These are the activations of a small neural network, seen along a few directions. Each row is one input.
Each table varies a few parts of the input and shows all the possible inputs, shuffled.
Descriptions start from the smaller parts, as in this example, which fits no table here: one of 4 places along a line, together with either a single point or (one of 2 separate values, together with one of 5 places around a ring) or one of 11 places along a line.
Shared parts are said once, and a part with two or three values counts as separate values.
In the rows, zero is written as 128.

A family of inputs:
R1: [164 149 146 113 100 114  93 125 142 122  86 132  98]
R2: [ 95 167 126 125 169 175 162 176 120 145 178 153 130]
R3: [153 164 118 124 129 150 147  76 156 133 116 142 102]
R4: [151 109 165 114 109 125  85 124 154 107 117 126 116]
R5: [134 127 120 129 104  91 120 150 102 153  79 106 117]
R6: [105 100 112 147 132 137 146  96 152 130 169 114 146]
R7: [143 124 134 125 132 162 139  78 168 118 151 136 120]
R8: [115  82 140 133 108 105  91 145 136 119 137  99 145]
R9: [105 150 157 112 141 133 106 228 106 135 144 144 126]
R10: [124 145  92 143 133 126 174  99 118 163 110 120 119]
R11: [118 119 100 142 154 125 163  95 100 112 139 139 161]
R12: [128 102 127 130 126  92 110 144  83 101 110 126 158]
What do these inputs look like to the network? -> one of 2 separate values, together with either a single point or one of 5 places around a ring
Change only the choice among 2 separate values in R1. List by row number the other rows that result. -> R3
Change only the choice among 2 separate values in R8. List by row number the other rows that result. -> R6

A family of inputs:
R13: [ 80  91  87 159 146 125 122 134 133 123 179  81 169]
R14: [145  85 116 126 126 117 147  50 133 102 144 128 168]
R15: [140 109  74 137 112  98 176  63 121 167  95 106 129]
R16: [161 126 149 126 136 164 131  42 177 105 123 145 117]
R17: [175 147 125 134 127 157 148  47 146 109  95 154  98]
R18: [132 220 107 122 113 163 144 138 152 175 125 133  95]
R19: [ 90 113  97 147 160 126 121 119 108  95 156 121 194]
R20: [154 129 153 110  91 105  94 213  85 168  59  94 118]
R21: [149 209 110 107 140 169 126 132 145 115 139 168 102]
R22: [157 116 161  89 107 119  74 199  70 107  72 133 121]
R23: [143  95 185  80 117 125  56 194 102 103 100 124 140]
R24: [124  74 179  98  87 134  55 204 119 132 121  91 121]
R25: [ 99 126 148 120 194 162 175 147 117 127 183 171 145]
R26: [158 102  84 128 128 107 161  56 108 106 112 139 142]
R27: [161 155 112 136 120 141 162  53 159 170  83 113  77]
R28: [137 192 141 105 138 179 112 126 170 110 170 157 128]
R29: [ 85 102 142 139 171 168 178 163 142 155 201 139 126]
R30: [130 147 152 147  87  44  89 168 100 162  80 114 105]
R31: [153 107 147 145 112 166 135  56 196 132 149 104  98]
R32: [126  56 105 146 105 127 147  68 165 130 153 107 150]
R33: [113 147 124 128 185 155 193 152  85 131 155 180 126]
R34: [108 135  70 148 160 112 137 123  76  99 133 122 168]
R35: [103  90 174 139  89  67  67 174 152 109 131 103 114]
R36: [138 135 153 123 107  50  87 167 104  84  84 145 113]
R37: [ 91 146  67 163 133 106 155 130  83 160 120  87 161]
R38: [120 113 180 121 107  63  71 163 136  80 107 143 138]
R39: [ 95 154 114 136 169 146 207 159  99 192 138 147 112]
R40: [117 163 130 125 117 189 113 144 202 138 180 135 109]
The inputs of R31 and R27 match in every part but one. If R40 is changed in the same way as R31 into R27, which row does it become? -> R18
What do these inputs look like to the network? -> one of 4 places along a line, together with either one of 2 separate values or one of 5 places around a ring
Which other rows agree with R34 in the place on the line of 4? List them by row number. -> R17, R21, R22, R26, R33, R36
Change only the choice among 2 separate values in R35. List by row number the other rows that result. -> R24
Change only the place on the ring of 5 in R16. List by row number the other rows that result. -> R14, R19, R25, R28
Change only the choice among 2 separate values in R30. List by row number the other rows that result. -> R20
